Here are a small network's activations along a few directions, averaged over the inputs that share one value of a field.
Related values have similar rows: they may be neighbours, one step apart, or belong to one group.

Other fields vary at random and push rows far along one fixed direction, the same in every table; ignore that.

Field V:
v4: [-11 -14  10   1  -6 -11 -12  19 -14  14  12   0]
v6: [-25  17  -5 -15  -3  -1  17 -14  10 -26  -7  24]
v2: [  9  -3  -8   4  -1 -27   3 -16  10 -11 -16  15]
v5: [  3  35 -18 -17  -5  45  23 -23  -3   2  13  23]
v7: [ 15 -44  37  23  17 -28 -28  35  -9   8 -18 -39]
v3: [ -4  -8  -8   3 -14  -5 -18  -6 -16  17   6 -23]
v1: [13 17 -8  1 12 27 15  4 22 -5  8  0]
V is arranged as 2 separate groups.
Which other values are in the same group as v3? Give them in the order they are listed.
Answer: v4, v5, v7, v1

Field D:
d16: [  1 -38  22  11   3 -26 -24  21  -6  -1 -13 -17]
d18: [ -2  39 -21 -17   1  31  29 -19  11  -8   9  24]
d5: [ -6  17   1  -6   2  11  15  -2  10 -17   2   5]
d22: [17 -8  0  7  3  9  1 -5 -2  3  2 -1]
d23: [-11  -9   7   4   4 -10  -7   1  -2 -13  -8  -1]
d19: [-13  13  -2  -8  -5   1   4   3  -4   1  17  12]
d20: [  3  34 -13  -9   5  26  26  -3   8   4  25  21]
d10: [  4 -12  13   5   7  -6 -10  21   4  -4  -9 -14]
d1: [ -6   4  -4  -4   1  -6   3 -11   9  -9  -8  15]
d15: [  9   2 -10   1  -6   1  -9  -8  -4   6   4  -7]
d6: [-11  20  -4  -9  -6  19  11   2  -3   9  16  10]
d17: [-1  0 -9  0  2  5 -4  2 -6 10 15 -5]
d14: [-17   0  -6  -9  -9  -3   1  -1   0  -3   2  -1]
d24: [  4 -15   3   3 -13   4 -14  -6  -5   6 -13  -7]
d9: [  6 -15  16   6   8   5  -9  15  -9   6  -7 -20]
d4: [ -5  30 -13 -14   6   0  35  -3   1   1  16  30]
d3: [ -5 -16   6   4  -5   3 -16   3 -13   1  -7 -18]
d11: [ -1  22 -17  -5  -8  -2  13 -13  -3   2   9  16]
d25: [ 24 -37  10  20   3 -20 -28  15   2  -1 -24 -23]
d2: [ 18 -46  22  21   0 -40 -37   8  -6   5 -29 -27]
d12: [ -4 -15  -2   4  -9 -13 -13  -9  -7  -3 -12  -6]
d8: [ 10 -16  12  17   7 -11  -8  15   9   8  -7 -11]
d13: [-7 23 -2 -9  6 20 15 -9  2 -5  3  2]
d21: [-3 10 -2 -4 -2 -8  8 -3 -7 11 14  6]
d7: [ -3  13 -10  -7   5  11  17 -12  18 -12   2  16]
D is arranged as a network in which each value has 4 neighbours.
Fewest steps between d1 and d9?
Answer: 4
A value of D combines one of 5 hidden first parts with one of 5 second parts; all combinations occur once.
d15 and d3 share the first part; d15 and d2 share the second. Which value has the first part of d2 and the second part of d3?
Answer: d23
d4 and d16 share the first part; d4 and d20 share the second. Which value has the first part of d20 and the second part of d16?
Answer: d9
d8 and d5 share the first part; d8 and d21 share the second. Which value has the first part of d21 and the second part of d5?
Answer: d14

Field U:
u22: [18  5 -5  1  5 27  2  1  5 -1 -9 -6]
u5: [ 0 14  8  1 13 10 16 23  9 -5 11  6]
u9: [-24  17   0 -19  -2 -11  18  -2   5 -12   5  22]
u19: [ -8  11  -9  -6 -12 -14   6   0  -8  12  23  21]
u13: [-12  17   7  -8   9  12  11  13  -8   9  24   7]
u6: [  5  21  -8  -8   3  20  12 -20  16 -18  -8  14]
u18: [ 27 -46  10  21  -5 -14 -38   8 -13  24  -7 -32]
u11: [ 13  40 -19  -9   3   5  32 -23  19  -8   4  29]
u7: [ 22  10 -12   4   3  14  14  -7  15   8  12  11]
u3: [  2 -36  28  10   5  -6 -15   5   6 -16 -28 -20]
u1: [  6 -20  -3   9 -16 -16 -23  -6 -18  19 -11  -7]
u4: [-19   0   3  -6  -9   0  -4  -5   2 -19 -10   0]
u8: [-22 -12   0  -4 -11   3 -18   3  -7  -1   1 -14]
u21: [  0 -41   8  16  -6 -19 -36 -15  -4  -8 -31 -30]
u16: [-23 -16   8  -1  -6 -15 -14  14 -11   8   4  -8]
u25: [  4  -6  11   4  10  20  -5  15   5 -10  -4 -13]
u15: [-14  24 -18  -8 -13  17   5 -24  -7   4   8   2]
u12: [-16  40 -10 -19  19   9  35   3  16 -18   9  35]
u24: [  8  17 -10  -7   9 -13  27   0  16  -8   5  23]
u14: [ 20 -50  19  18  -6  -1 -45   8 -19  17 -25 -51]
u20: [ 20 -23  15  22  14 -15  -9  18   4  14  -5 -13]
u17: [ -4 -15  16   5  -3  12 -12  16 -13   8  -4 -32]
u23: [  3 -27   7  15   2 -42 -17   3 -13  -4 -14  -7]
u10: [ -3  47 -21 -18   6  17  36  -2  -5  10  44  29]
u2: [ -2  27 -25 -15 -11  -1  22 -26   6  -7   9  33]
U is arranged as a network in which each value has 4 neighbours.
Name the neighbours of u19, in listed order.
Answer: u1, u16, u23, u10
Name the neighbours of u21, in listed order.
Answer: u6, u4, u15, u2
Name the neighbours of u5, in listed order.
Answer: u13, u25, u12, u20
A value of U combines one of 5 hidden first parts with one of 5 second parts; all combinations occur once.
u8 and u1 share the first part; u8 and u4 share the second. Which value has the first part of u4 and the second part of u1?
Answer: u2
u24 and u12 share the first part; u24 and u19 share the second. Which value has the first part of u19 and the second part of u12?
Answer: u16
u20 and u7 share the first part; u20 and u10 share the second. Which value has the first part of u10 and the second part of u7?
Answer: u18
